These are the activations of a small network on made-up records, seen along a few directions, one row for each record.
After each row come some of the record's fields: MUS, NIPO, ZULA, KOZ, FOMU, PABIV.
Not every record has every field; a missing one is left out.
The largest differences between rows may come from other fields.
In the rows, zero is written as 500.
Random noise pushes rows far along 6 fixed directions. That doesn't count. These rows show it; they differ only by the noise:
[459, 601, 630, 578, 488, 610, 513, 530, 553, 482, 523, 623, 484, 616, 538, 468, 579, 507, 351, 597, 491, 317, 452, 506, 502]
[529, 518, 581, 575, 456, 547, 494, 516, 546, 485, 511, 580, 475, 600, 622, 550, 542, 595, 383, 486, 502, 438, 526, 481, 426]
[480, 612, 529, 433, 504, 684, 505, 552, 707, 283, 600, 312, 502, 464, 495, 545, 501, 455, 718, 516, 337, 708, 614, 594, 460]
[331, 449, 396, 458, 659, 576, 658, 525, 526, 380, 475, 574, 574, 510, 370, 480, 619, 555, 661, 491, 657, 368, 334, 736, 576]
[403, 609, 476, 447, 509, 663, 564, 604, 633, 461, 497, 370, 413, 348, 535, 523, 593, 522, 562, 449, 277, 584, 548, 547, 432]
[454, 359, 455, 512, 487, 431, 580, 559, 481, 555, 388, 556, 452, 476, 583, 617, 577, 703, 418, 323, 485, 464, 484, 533, 417]
[557, 571, 414, 457, 550, 656, 481, 459, 573, 373, 687, 515, 570, 654, 481, 522, 441, 456, 733, 561, 700, 575, 467, 597, 492]
[422, 467, 362, 507, 657, 606, 620, 470, 526, 372, 532, 601, 584, 558, 486, 487, 601, 603, 674, 478, 771, 402, 376, 704, 507]

[457, 505, 315, 383, 549, 491, 507, 578, 413, 668, 486, 411, 354, 328, 453, 539, 487, 516, 613, 381, 463, 589, 417, 459, 436]
MUS is favu, NIPO is sogan, ZULA is tevez
[579, 579, 491, 388, 435, 550, 394, 550, 499, 558, 644, 451, 459, 582, 447, 534, 394, 384, 587, 538, 440, 560, 505, 448, 472]
MUS is kade, NIPO is livis, ZULA is vafon
[506, 437, 512, 376, 426, 424, 463, 592, 533, 513, 509, 346, 418, 470, 398, 653, 391, 492, 590, 414, 313, 719, 548, 462, 465]
MUS is favu, NIPO is sogan, ZULA is tevez
[662, 483, 453, 532, 429, 368, 386, 469, 275, 785, 537, 673, 467, 578, 657, 498, 456, 567, 340, 440, 660, 364, 472, 341, 426]
MUS is favu, NIPO is livis, ZULA is nuviz, KOZ is doroz, FOMU is rago, PABIV is tobi
[350, 221, 675, 422, 507, 207, 571, 590, 404, 427, 328, 610, 566, 669, 159, 589, 487, 504, 434, 495, 471, 309, 325, 617, 688]
MUS is kade, NIPO is livis, ZULA is tevez
[473, 495, 429, 503, 550, 572, 543, 442, 542, 505, 463, 449, 594, 419, 553, 417, 549, 478, 569, 502, 543, 526, 559, 586, 560]
MUS is favu, NIPO is sogan, ZULA is vafon, KOZ is kazo, FOMU is rago, PABIV is tobi
[518, 433, 608, 423, 446, 451, 492, 586, 564, 492, 431, 363, 510, 370, 593, 579, 620, 642, 461, 358, 219, 528, 702, 537, 396]
MUS is kade, NIPO is livis, ZULA is loref, KOZ is doroz, FOMU is rago, PABIV is mit
[530, 662, 672, 514, 423, 527, 394, 562, 426, 689, 556, 636, 387, 608, 463, 432, 476, 386, 233, 637, 421, 293, 430, 311, 521]
MUS is kade, NIPO is sogan, ZULA is nuviz
[580, 584, 239, 482, 642, 644, 515, 423, 431, 569, 611, 523, 540, 437, 624, 390, 594, 585, 701, 472, 797, 439, 464, 576, 406]
MUS is kade, NIPO is livis, ZULA is loref, KOZ is doroz, FOMU is rago, PABIV is mit
[530, 524, 309, 510, 492, 497, 475, 432, 357, 767, 482, 575, 465, 476, 500, 407, 395, 358, 450, 539, 644, 466, 386, 379, 578]
MUS is favu, NIPO is sogan, ZULA is vafon, KOZ is kazo, FOMU is pezed, PABIV is tobi
[403, 623, 380, 390, 441, 556, 537, 625, 453, 794, 485, 412, 337, 285, 477, 500, 544, 447, 425, 462, 254, 498, 446, 418, 458]
MUS is favu, NIPO is sogan, ZULA is tevez, KOZ is doroz, FOMU is rago, PABIV is mit
[536, 384, 514, 679, 527, 504, 588, 356, 558, 345, 404, 565, 652, 581, 678, 488, 584, 657, 433, 438, 696, 495, 611, 544, 478]
MUS is kade, NIPO is sogan, ZULA is nuviz, KOZ is kazo, FOMU is pezed, PABIV is mit
[591, 415, 805, 527, 396, 327, 373, 547, 561, 266, 424, 325, 469, 497, 483, 596, 419, 506, 488, 478, 175, 642, 686, 457, 477]
MUS is favu, NIPO is livis, ZULA is loref
[713, 530, 509, 600, 477, 476, 388, 388, 495, 401, 605, 452, 535, 548, 704, 504, 432, 564, 569, 490, 631, 618, 665, 430, 371]
MUS is kade, NIPO is sogan, ZULA is nuviz, KOZ is doroz, FOMU is rago, PABIV is mit
[485, 456, 335, 450, 452, 499, 536, 507, 469, 686, 407, 443, 466, 397, 532, 537, 495, 472, 489, 411, 428, 607, 529, 436, 513]
MUS is favu, NIPO is livis, ZULA is loref, KOZ is kazo, FOMU is pezed, PABIV is tobi
[541, 550, 338, 444, 506, 565, 469, 528, 480, 595, 547, 401, 388, 371, 560, 522, 460, 497, 593, 443, 453, 615, 499, 456, 400]
MUS is kade, NIPO is sogan, ZULA is vafon
[566, 314, 701, 461, 316, 178, 378, 538, 380, 543, 472, 550, 442, 713, 269, 678, 227, 383, 345, 540, 381, 552, 441, 349, 599]
MUS is kade, NIPO is sogan, ZULA is nuviz
[545, 709, 412, 404, 469, 660, 406, 525, 513, 589, 748, 510, 388, 611, 392, 526, 345, 315, 592, 642, 557, 600, 372, 406, 478]
MUS is kade, NIPO is sogan, ZULA is tevez
[632, 537, 672, 487, 358, 489, 346, 463, 456, 644, 645, 616, 572, 765, 516, 486, 402, 396, 346, 647, 554, 358, 533, 422, 552]
MUS is favu, NIPO is sogan, ZULA is vafon, KOZ is doroz, FOMU is rago, PABIV is mit
[527, 448, 478, 553, 532, 564, 516, 453, 652, 226, 511, 389, 605, 465, 603, 546, 509, 589, 703, 455, 522, 683, 625, 624, 445]
MUS is favu, NIPO is livis, ZULA is vafon, KOZ is kazo, FOMU is pezed, PABIV is tobi
[328, 388, 605, 430, 411, 446, 592, 563, 544, 567, 347, 499, 593, 568, 272, 495, 504, 318, 390, 579, 289, 421, 472, 562, 745]
MUS is favu, NIPO is livis, ZULA is vafon, KOZ is kazo, FOMU is pezed, PABIV is tobi
[582, 527, 396, 643, 488, 504, 475, 391, 412, 706, 477, 697, 458, 565, 711, 476, 524, 585, 264, 480, 741, 369, 458, 371, 434]
MUS is kade, NIPO is sogan, ZULA is loref, KOZ is kazo, FOMU is pezed, PABIV is mit
[486, 478, 607, 524, 478, 431, 495, 524, 540, 375, 493, 525, 495, 583, 449, 563, 439, 506, 507, 509, 477, 532, 501, 496, 521]
MUS is favu, NIPO is livis, ZULA is nuviz
[426, 307, 311, 416, 665, 345, 596, 535, 401, 427, 376, 395, 477, 235, 416, 532, 532, 644, 744, 270, 534, 598, 435, 635, 480]
MUS is favu, NIPO is sogan, ZULA is nuviz
[412, 518, 474, 547, 580, 580, 569, 492, 606, 245, 556, 531, 513, 581, 425, 558, 487, 523, 674, 552, 632, 584, 395, 622, 503]
MUS is favu, NIPO is livis, ZULA is tevez
[422, 637, 452, 441, 553, 657, 506, 552, 582, 449, 597, 445, 435, 444, 432, 492, 492, 432, 640, 575, 457, 546, 427, 569, 488]
MUS is favu, NIPO is sogan, ZULA is vafon
[428, 506, 554, 596, 538, 518, 551, 496, 555, 463, 353, 501, 533, 380, 640, 411, 640, 572, 404, 481, 436, 421, 569, 550, 518]
MUS is favu, NIPO is livis, ZULA is vafon, KOZ is kazo, FOMU is rago, PABIV is tobi
[456, 418, 330, 450, 601, 455, 576, 547, 421, 551, 429, 539, 438, 369, 512, 542, 585, 668, 580, 335, 585, 452, 416, 554, 415]
MUS is kade, NIPO is livis, ZULA is loref
[576, 481, 696, 447, 511, 499, 394, 407, 593, 277, 625, 529, 740, 806, 303, 473, 389, 297, 609, 716, 639, 480, 540, 595, 702]
MUS is kade, NIPO is sogan, ZULA is loref, KOZ is kazo, FOMU is pezed, PABIV is tobi
[671, 313, 458, 380, 412, 282, 379, 492, 349, 671, 507, 447, 522, 552, 493, 604, 380, 567, 531, 378, 531, 573, 573, 434, 459]
MUS is kade, NIPO is sogan, ZULA is loref, KOZ is doroz, FOMU is rago, PABIV is mit
[384, 434, 542, 476, 502, 473, 587, 562, 628, 247, 470, 432, 488, 499, 365, 630, 468, 520, 618, 462, 382, 666, 482, 599, 517]
MUS is kade, NIPO is livis, ZULA is nuviz
[649, 528, 414, 667, 496, 529, 440, 376, 441, 579, 484, 568, 523, 503, 778, 428, 510, 542, 416, 479, 667, 481, 570, 408, 426]
MUS is favu, NIPO is livis, ZULA is vafon, KOZ is kazo, FOMU is pezed, PABIV is mit
[485, 524, 847, 568, 606, 455, 469, 493, 538, 290, 449, 530, 641, 537, 493, 339, 700, 568, 415, 626, 456, 165, 582, 660, 554]
MUS is kade, NIPO is sogan, ZULA is loref, KOZ is doroz, FOMU is rago, PABIV is tobi
[470, 697, 592, 442, 518, 622, 449, 550, 508, 534, 630, 562, 460, 597, 362, 413, 485, 335, 470, 667, 484, 371, 403, 460, 565]
MUS is kade, NIPO is sogan, ZULA is nuviz
[412, 477, 339, 429, 581, 545, 598, 577, 540, 474, 465, 391, 426, 332, 474, 567, 547, 600, 682, 361, 453, 655, 472, 573, 426]
MUS is favu, NIPO is livis, ZULA is tevez
[416, 413, 508, 561, 549, 428, 582, 503, 529, 284, 451, 560, 495, 529, 413, 578, 477, 561, 558, 481, 568, 549, 408, 562, 522]
MUS is kade, NIPO is livis, ZULA is nuviz
[419, 606, 357, 435, 373, 577, 502, 512, 501, 732, 493, 420, 377, 454, 353, 506, 325, 202, 427, 602, 346, 700, 412, 313, 631]
MUS is kade, NIPO is sogan, ZULA is tevez, KOZ is kazo, FOMU is pezed, PABIV is tobi
[631, 304, 705, 486, 402, 363, 416, 439, 597, 234, 555, 435, 719, 763, 451, 597, 374, 515, 633, 522, 543, 618, 675, 605, 545]
MUS is favu, NIPO is sogan, ZULA is vafon, KOZ is doroz, FOMU is pezed, PABIV is tobi
[530, 718, 481, 559, 539, 624, 443, 541, 472, 603, 538, 454, 327, 285, 648, 387, 551, 504, 458, 484, 389, 482, 522, 372, 372]
MUS is favu, NIPO is sogan, ZULA is nuviz
[497, 471, 593, 528, 386, 417, 478, 477, 460, 644, 410, 523, 522, 516, 498, 466, 468, 406, 278, 528, 388, 470, 555, 386, 612]
MUS is kade, NIPO is sogan, ZULA is nuviz, KOZ is kazo, FOMU is rago, PABIV is tobi
[469, 505, 277, 382, 543, 590, 574, 541, 579, 445, 565, 344, 505, 370, 519, 566, 538, 569, 779, 373, 495, 714, 536, 615, 400]
MUS is kade, NIPO is livis, ZULA is tevez, KOZ is doroz, FOMU is rago, PABIV is mit

Which values does each new row have?
[493, 542, 395, 433, 678, 621, 504, 493, 556, 315, 593, 394, 541, 389, 503, 427, 557, 542, 824, 462, 623, 547, 506, 674, 446]
MUS is favu, NIPO is sogan, ZULA is vafon
[391, 393, 495, 596, 488, 368, 594, 536, 449, 498, 353, 582, 402, 466, 478, 586, 502, 607, 381, 408, 471, 473, 396, 471, 484]
MUS is favu, NIPO is livis, ZULA is nuviz
[517, 505, 551, 442, 556, 530, 470, 503, 543, 360, 558, 430, 626, 501, 504, 452, 557, 513, 690, 516, 508, 473, 571, 668, 510]
MUS is favu, NIPO is livis, ZULA is vafon, KOZ is doroz, FOMU is rago, PABIV is tobi
[474, 389, 522, 593, 393, 394, 544, 489, 500, 624, 359, 595, 458, 502, 640, 619, 531, 616, 184, 380, 438, 508, 545, 372, 462]
MUS is kade, NIPO is sogan, ZULA is nuviz, KOZ is kazo, FOMU is pezed, PABIV is tobi
[447, 332, 647, 599, 572, 381, 570, 477, 422, 498, 343, 655, 632, 565, 539, 399, 695, 679, 313, 505, 617, 127, 471, 642, 551]
MUS is kade, NIPO is sogan, ZULA is vafon, KOZ is doroz, FOMU is rago, PABIV is mit
[489, 427, 585, 502, 397, 414, 473, 445, 485, 534, 454, 486, 574, 613, 365, 496, 378, 312, 416, 618, 446, 544, 494, 467, 681]
MUS is kade, NIPO is sogan, ZULA is tevez, KOZ is kazo, FOMU is rago, PABIV is tobi
[550, 498, 651, 537, 534, 393, 417, 473, 439, 373, 500, 449, 551, 438, 466, 411, 481, 454, 544, 576, 444, 455, 533, 537, 544]
MUS is favu, NIPO is sogan, ZULA is nuviz, KOZ is doroz, FOMU is rago, PABIV is tobi
[320, 435, 505, 786, 747, 474, 682, 328, 462, 255, 297, 717, 652, 476, 530, 290, 698, 590, 438, 607, 868, 195, 334, 698, 676]
MUS is favu, NIPO is sogan, ZULA is nuviz, KOZ is kazo, FOMU is rago, PABIV is tobi
[387, 478, 460, 402, 473, 412, 532, 610, 469, 546, 449, 434, 349, 366, 317, 588, 416, 438, 511, 453, 308, 612, 398, 443, 529]
MUS is kade, NIPO is sogan, ZULA is nuviz
[287, 618, 331, 530, 668, 649, 671, 563, 510, 522, 431, 565, 371, 287, 479, 434, 683, 598, 527, 485, 538, 354, 297, 592, 453]
MUS is favu, NIPO is livis, ZULA is loref
[487, 729, 542, 393, 542, 636, 441, 560, 506, 525, 606, 391, 502, 374, 424, 330, 544, 313, 611, 627, 335, 448, 524, 520, 553]
MUS is kade, NIPO is livis, ZULA is nuviz, KOZ is doroz, FOMU is rago, PABIV is tobi
[521, 460, 522, 654, 457, 421, 515, 487, 515, 384, 401, 468, 386, 420, 633, 600, 458, 601, 435, 423, 415, 662, 544, 402, 401]
MUS is favu, NIPO is livis, ZULA is nuviz
[455, 443, 588, 555, 497, 422, 546, 558, 488, 472, 411, 582, 455, 514, 516, 552, 558, 620, 373, 425, 447, 426, 479, 488, 468]
MUS is kade, NIPO is livis, ZULA is nuviz
[612, 519, 482, 598, 534, 500, 450, 470, 537, 318, 505, 381, 435, 353, 689, 528, 470, 614, 643, 388, 479, 719, 638, 457, 349]
MUS is favu, NIPO is livis, ZULA is nuviz
[355, 505, 414, 395, 554, 541, 594, 551, 483, 557, 494, 462, 493, 365, 362, 459, 561, 454, 565, 499, 433, 467, 404, 605, 572]
MUS is kade, NIPO is sogan, ZULA is nuviz, KOZ is doroz, FOMU is rago, PABIV is mit
[604, 599, 569, 506, 486, 558, 428, 498, 519, 497, 616, 524, 546, 608, 584, 452, 535, 508, 503, 551, 552, 432, 565, 490, 444]
MUS is kade, NIPO is livis, ZULA is tevez, KOZ is doroz, FOMU is rago, PABIV is mit
[503, 729, 261, 494, 686, 803, 550, 496, 565, 505, 639, 447, 415, 319, 678, 406, 655, 607, 692, 449, 656, 541, 486, 549, 313]
MUS is kade, NIPO is sogan, ZULA is tevez
[358, 540, 599, 540, 570, 550, 573, 567, 542, 437, 353, 448, 513, 315, 494, 372, 682, 505, 422, 537, 290, 330, 502, 579, 548]
MUS is favu, NIPO is livis, ZULA is vafon, KOZ is kazo, FOMU is pezed, PABIV is tobi
[600, 521, 504, 538, 490, 657, 511, 431, 660, 393, 569, 422, 620, 547, 747, 501, 618, 630, 564, 459, 551, 559, 732, 576, 358]
MUS is kade, NIPO is sogan, ZULA is vafon, KOZ is doroz, FOMU is pezed, PABIV is mit
[663, 460, 454, 538, 497, 458, 425, 476, 442, 544, 528, 569, 449, 543, 680, 570, 488, 678, 480, 379, 641, 519, 554, 414, 328]
MUS is kade, NIPO is livis, ZULA is loref
